Here are a small network's activations along a few directions, averaged over the inputs that share one value of a field.
Values that are neighbours, or in one group, have similar rows; names and order tell nothing.
(in the rows, 500 means zero)
Random noise pushes rows far along 5 fixed directions. That doesn't count. These rows show it; they differ only by the noise:
[668 560 535 434 403 557 367 496 524 363 531 667 571 493 527 517 603 369]
[455 542 505 446 355 542 492 461 558 359 487 676 559 515 488 526 601 428]
[331 546 484 472 324 598 496 384 544 419 500 642 570 531 472 534 590 487]
[482 553 483 544 546 608 456 417 497 551 480 435 534 511 500 477 505 549]
[312 491 480 505 462 497 571 454 550 487 450 563 495 488 513 476 523 562]
[541 530 501 483 538 457 589 564 576 375 401 555 503 505 485 477 543 454]
[518 594 469 525 501 566 601 438 607 337 332 438 562 524 415 551 633 390]


Values of H:
h11: [596 476 500 471 579 446 448 559 469 577 544 426 477 547 462 427 366 496]
h6: [584 452 533 491 476 408 585 563 533 376 490 542 476 427 497 604 585 382]
h4: [357 477 506 452 419 509 553 495 511 457 503 642 468 562 512 476 483 554]
h1: [592 509 447 521 538 454 576 619 483 468 513 488 527 546 450 539 475 471]
h3: [368 459 567 488 432 513 516 520 430 541 639 573 456 532 502 528 453 593]
h9: [506 440 527 454 487 403 475 466 528 543 475 471 451 447 454 497 470 448]
h12: [401 513 474 515 437 503 555 389 566 416 386 509 514 483 493 534 609 493]
h13: [913 618 597 446 648 510 505 703 452 331 493 525 491 606 416 507 485 345]
h10: [424 439 488 502 492 423 402 506 470 647 582 444 468 441 581 452 393 564]
h2: [497 442 433 472 405 429 475 496 494 507 480 477 514 403 564 561 572 433]
h7: [481 580 428 479 322 594 552 444 545 376 475 478 644 615 333 576 550 412]
h8: [460 467 547 529 522 458 536 484 501 491 483 503 435 483 536 485 540 506]
h5: [666 408 531 547 638 436 393 600 415 676 600 403 436 373 649 501 448 511]
The values of H form a line.
Q: Going along H from h9 by way of its neighbour h11, in what order are h4, h1, h3, h5 met?
A: h1, h5, h3, h4
Q: List every value one step from h7, in the order listed.
A: h10, h2
Q: How many steps from neighbour to neighbour lead from h12 to h13, at the fewest?
A: 3

Values of E:
e1: [617 360 582 539 794 314 649 753 444 691 507 338 350 382 587 463 283 595]
e4: [730 575 471 509 492 613 295 296 598 439 358 258 566 434 474 567 660 302]
e7: [234 580 443 542 492 653 434 371 450 656 577 563 543 656 449 426 374 756]
e3: [281 380 412 459 416 311 578 501 590 483 457 519 441 472 533 456 479 480]
e8: [488 350 558 540 635 193 853 692 603 348 266 446 334 309 579 528 538 396]
e2: [329 578 497 609 600 744 581 430 360 656 611 367 531 651 405 470 389 746]
e11: [553 504 521 458 436 536 412 513 431 461 616 825 509 537 567 473 501 540]
e6: [875 544 623 407 463 428 251 514 584 353 466 691 504 292 719 521 752 278]
e13: [579 432 474 321 316 300 518 729 539 417 589 773 525 554 489 468 433 420]
e10: [441 441 510 582 615 612 411 424 397 682 562 433 451 484 652 483 467 672]
e9: [275 356 564 491 511 274 690 608 458 534 584 529 356 434 526 511 402 591]
e12: [199 464 403 571 375 468 669 438 568 523 413 343 554 492 354 482 514 518]
e5: [441 581 458 465 563 572 397 508 453 567 531 566 506 618 437 383 389 641]
The values of E form a line.
Q: List every value one step from e5, in the order listed.
A: e4, e7
Q: List every value one step from e10, in the order listed.
A: e2, e11
Q: List every value one step from e9, in the order listed.
A: e1

Values of W:
w2: [761 369 450 483 662 403 397 585 512 567 494 376 362 323 467 515 427 373]
w3: [263 330 376 374 134 378 515 485 411 584 753 730 551 443 586 392 458 543]
w12: [506 489 552 485 480 505 747 457 576 302 288 318 501 487 443 503 685 357]
w11: [189 616 482 565 749 341 828 502 637 530 255 338 425 658 314 399 345 808]
w8: [649 626 595 551 588 570 538 511 411 428 550 417 469 645 362 439 384 455]
w5: [294 539 393 416 533 607 429 362 547 527 313 491 427 483 423 514 641 498]
w15: [456 508 573 488 568 328 489 538 538 648 546 331 515 423 430 474 368 529]
w9: [655 452 589 520 490 402 315 378 529 585 492 481 473 274 730 615 681 412]
w4: [885 633 421 559 621 494 692 544 606 237 241 329 584 359 459 607 761 325]
w10: [361 561 415 564 357 577 503 221 671 516 347 389 610 411 504 485 770 399]
w1: [283 294 444 610 466 391 474 578 462 646 549 489 493 470 577 454 388 574]
w7: [632 432 667 427 516 662 394 531 426 540 584 576 415 508 555 504 459 425]
w14: [320 564 490 604 631 614 767 599 560 366 443 279 510 776 369 484 362 597]
w6: [664 575 432 742 792 581 554 492 448 630 331 152 529 378 562 637 539 533]
w16: [542 509 434 535 477 517 305 572 547 448 513 628 515 582 677 459 439 545]
w13: [509 453 527 447 675 427 594 588 354 579 595 640 413 549 488 519 364 662]
Each value of W is a pair of two hidden parts, and every pair occurs once (4 first parts, 4 second parts).
Q: Changing only the second part turns w13 into w5. w4 has the same second part as w13; what does that change turn w4 into?
A: w10
Q: Changing only the second part turns w1 into w6. w15 has the same second part as w1; what does that change turn w15 into?
A: w9
Q: Changing only the second part turns w11 into w8. w16 has the same second part as w11; what does that change turn w16 into?
A: w14
